Each row below is a small network's average activation on inputs in which a field has the value named, seen along a few directions.
Values that are neighbours, or in one group, have similar rows; names and order tell nothing.
In the rows, zero is written as 500.
Random noise pushes rows far along 10 fixed directions. That doesn't count. These rows show it; they differ only by the noise:
[261 723 406 714 376 416 564 492 394 547 449 737 401 565 674 463 580 633
 432 514]
[613 532 571 399 400 506 470 529 463 643 479 494 461 553 413 413 481 366
 604 436]
[696 402 759 389 562 567 289 559 230 222 264 351 520 387 482 657 476 301
 583 524]
[498 548 683 406 346 496 351 493 411 660 483 604 342 560 729 421 403 431
 549 615]
[383 232 398 405 515 476 433 442 383 335 466 655 442 411 600 498 483 761
 448 555]
[620 460 445 637 602 533 555 387 499 423 475 313 780 585 280 596 589 522
 411 635]
[686 464 488 306 466 529 500 479 642 888 565 409 502 601 343 393 457 396
 532 508]
[551 556 462 762 362 277 433 506 174 675 550 476 674 846 413 322 494 434
 543 591]
[370 421 443 623 403 499 613 352 533 244 532 595 643 517 448 501 576 697
 485 512]
[465 285 537 483 499 579 415 517 559 493 679 424 461 453 549 524 477 490
 577 462]
[408 390 344 712 442 590 356 445 233 402 270 488 600 647 598 475 499 647
 523 470]
[516 219 448 741 684 525 301 553 178 202 424 245 693 503 470 690 547 509
 494 517]


Values of T:
t9: [615 155 391 214 628 682 299 407 615 521 462 351 477 419 543 508 417 580
 480 492]
t4: [337 623 657 499 360 615 594 463 692 245 575 671 382 229 629 524 495 471
 591 421]
t5: [406 480 738 436 468 497 441 580 700 393 574 444 410 381 692 611 436 381
 695 208]
t1: [412 779 553 542 584 484 609 450 702 736 333 389 551 568 624 607 488 477
 359 544]
t2: [535 507 402 454 536 537 509 593 511 653 345 456 479 582 531 491 438 448
 417 391]
t3: [435 629 749 438 516 342 464 735 487 382 615 571 213 262 734 607 407 349
 458 469]
t8: [462 674 702 559 249  79 553 508 511 567 607 610 613 746 660 430 429 421
 407 691]
t7: [480 539 428 511 610 403 531 639 315 321 320 521 455 349 351 626 640 489
 465 364]
t6: [343 366 574 733 606 184 382 682 315 337 664 395 567 562 543 601 441 364
 596 394]
The values of T form 3 separate groups.
Question: Which other values are in the same group as t3? Give them in the order they are listed.
Answer: t2, t8
Question: Which other values are in the same group as t5? Give them in the order they are listed.
Answer: t1, t6

Values of U:
u8: [532  83 550 486 581 286 353 415 594 616 576 135 828 621 382 714 522 469
 472 477]
u3: [510 510 634 393 352 557 612 387 837 415 541 557 543 441 518 478 409 544
 521 446]
u7: [551 499 536 484 431 396 506 642 459 545 461 420 539 584 417 476 472 409
 566 319]
u6: [352 492 586 277 401 144 577 605 365 291 306 726 414 246 422 588 522 448
 437 312]
u5: [732 214 119 107 613 594 457 536 494 879 379 502 429 477 294 352 480 641
 429 462]
u9: [330 365 619 534 528 583 304 491 423 553 481 488 328 570 911 569 365 560
 467 669]
u2: [775 574 627 415 667 532 514 470 595 424 742 345 599 505 372 437 449 336
 558 672]
u1: [290 434 352 731 475 389 486 551 275 408 361 553 534 585 498 505 542 601
 587 258]
u4: [440 739 315 635 516 367 714 483 549 587 583 662 484 483 365 514 692 599
 285 612]
The values of U form 3 separate groups.
Question: Which other values are in the same group as u7? Give them in the order they are listed.
Answer: u3, u2
Question: Which other values are in the same group as u8? Give them in the order they are listed.
Answer: u9, u1
